M = [[130, 121, 108, 84, 123, 113, 125, 93, 126, 82, 83, 62, 106], [167, 108, 108, 105, 123, 77, 125, 93, 115, 114, 111, 110, 101], [74, 121, 115, 135, 113, 77, 77, 98, 82, 114, 83, 122, 101], [111, 133, 115, 115, 134, 58, 113, 81, 104, 82, 69, 110, 106], [130, 145, 123, 115, 134, 77, 113, 87, 115, 93, 69, 86, 106], [130, 84, 79, 84, 102, 58, 125, 93, 104, 71, 111, 135, 95], [74, 72, 86, 84, 71, 132, 89, 115, 93, 114, 139, 98, 92], [74, 108, 108, 125, 102, 40, 89, 93, 82, 93, 83, 135, 101], [148, 72, 86, 84, 81, 95, 125, 104, 104, 114, 139, 122, 92], [74, 133, 123, 135, 123, 95, 77, 98, 93, 125, 69, 98, 106], [130, 121, 108, 84, 113, 150, 113, 104, 126, 114, 97, 62, 104], [111, 96, 108, 94, 92, 150, 101, 109, 115, 135, 125, 74, 98], [74, 121, 108, 115, 123, 58, 89, 87, 82, 71, 69, 110, 106], [56, 121, 108, 125, 113, 77, 77, 93, 72, 93, 69, 110, 104], [37, 84, 86, 105, 71, 113, 77, 109, 72, 93, 97, 110, 98]]
M[0, 0] -> 130
M[1, 12] -> 101
M[8, 0] -> 148
M[9, 10] -> 69
M[12, 10] -> 69
M[7, 1] -> 108
M[5, 5] -> 58
M[:, 0] -> [130, 167, 74, 111, 130, 130, 74, 74, 148, 74, 130, 111, 74, 56, 37]
M[12, 4] -> 123
M[8] -> [148, 72, 86, 84, 81, 95, 125, 104, 104, 114, 139, 122, 92]
M[11, 5] -> 150
M[1] -> [167, 108, 108, 105, 123, 77, 125, 93, 115, 114, 111, 110, 101]
M[2, 10] -> 83
M[14, 2] -> 86
M[9, 1] -> 133
M[2] -> [74, 121, 115, 135, 113, 77, 77, 98, 82, 114, 83, 122, 101]
M[0] -> [130, 121, 108, 84, 123, 113, 125, 93, 126, 82, 83, 62, 106]
M[5, 12] -> 95
M[14, 10] -> 97
M[14] -> [37, 84, 86, 105, 71, 113, 77, 109, 72, 93, 97, 110, 98]
M[6, 8] -> 93
M[3] -> [111, 133, 115, 115, 134, 58, 113, 81, 104, 82, 69, 110, 106]
M[14, 8] -> 72
M[6] -> [74, 72, 86, 84, 71, 132, 89, 115, 93, 114, 139, 98, 92]
M[9, 3] -> 135
M[11, 11] -> 74
M[11, 9] -> 135
M[3, 12] -> 106
M[:, 11] -> [62, 110, 122, 110, 86, 135, 98, 135, 122, 98, 62, 74, 110, 110, 110]
M[0, 1] -> 121
M[:, 1] -> [121, 108, 121, 133, 145, 84, 72, 108, 72, 133, 121, 96, 121, 121, 84]
M[:, 8] -> [126, 115, 82, 104, 115, 104, 93, 82, 104, 93, 126, 115, 82, 72, 72]
M[:, 12] -> [106, 101, 101, 106, 106, 95, 92, 101, 92, 106, 104, 98, 106, 104, 98]
M[11, 12] -> 98
M[14, 5] -> 113
M[11, 7] -> 109
M[:, 3] -> [84, 105, 135, 115, 115, 84, 84, 125, 84, 135, 84, 94, 115, 125, 105]

A =
[[ 56 131  83 113  62]
 [108 110  59 119  31]
 [ 54 184  96 110 119]
 [ 59  96 108 165  78]]
Indices start at 0.
row 0 col 0: 56
row 2 col 2: 96
row 2 col 3: 110
row 1 col 1: 110
row 3 col 3: 165
row 0 col 4: 62
row 3 col 0: 59

x =
[[115 125 107  97  99 110 110 104  91  83]
 [105 114 104  99  98 104 104 102  95  96]
 [126 133 106  94 100 119 115 105  90  71]
 [ 93  78  85  99 116 104  96  99 102  99]
 [ 90  61  78  99 123 108  95 101  95  98]
 [120 130 107  95  99 116 113 105  91  75]
 [107 117 105  99  98 105 105 102  94  94]
 [129 136 106  92 101 121 117 105  90  69]
 [122 131 107  95 100 117 114 105  90  74]
 [ 91  62  78  99 123 108  95 101  95  98]
 [133 138 105  90 102 122 119 105  90  67]
 [ 88  39  71  98 129 119  95 105  84  98]]
x[0,0] = 115
x[-11,-3] = 102
x[3,-1] = 99
x[-8,-2] = 95
x[-2,-5] = 122
x[3,-8] = 85
x[1,-1] = 96
x[2,-9] = 133
x[-3,9] = 98
x[5,4] = 99
x[-8,-4] = 95
x[-2] = [133, 138, 105, 90, 102, 122, 119, 105, 90, 67]
x[:, -6] = [99, 98, 100, 116, 123, 99, 98, 101, 100, 123, 102, 129]
x[-12,3] = 97
x[-5,8] = 90
x[4,-3] = 101
x[-7,0] = 120
x[-7] = [120, 130, 107, 95, 99, 116, 113, 105, 91, 75]
x[-12,-3] = 104
x[1,4] = 98
x[4] = [90, 61, 78, 99, 123, 108, 95, 101, 95, 98]
x[:, 9] = [83, 96, 71, 99, 98, 75, 94, 69, 74, 98, 67, 98]
x[-6,9] = 94
x[-2,8] = 90
x[11,2] = 71
x[-12,1] = 125
x[:, 8] = [91, 95, 90, 102, 95, 91, 94, 90, 90, 95, 90, 84]
x[-6,7] = 102
x[2,-4] = 115
x[-4,4] = 100
x[-8,9] = 98
x[-12,-2] = 91
x[-1,8] = 84
x[0,5] = 110
x[5,-3] = 105

B = 171; 125; 118; 137; 155; 166; 82; 155; 99
B[0] -> 171
B[7] -> 155
B[4] -> 155

X =
103; 92; 155; 102; 88; 36; 116; 66; 80
62; 147; 71; 59; 151; 111; 80; 76; 70
83; 44; 76; 150; 124; 77; 61; 143; 58
X[0, 0] => 103
X[2, 4] => 124
X[0, 6] => 116
X[0, 7] => 66
X[2, 8] => 58
X[:, 7] => [66, 76, 143]
X[0, 8] => 80
X[2] => [83, 44, 76, 150, 124, 77, 61, 143, 58]
X[2, 0] => 83
X[0, 5] => 36
X[1, 1] => 147

m = 116; 169; 52; 85; 147; 23
m[0] -> 116
m[1] -> 169
m[3] -> 85
m[2] -> 52
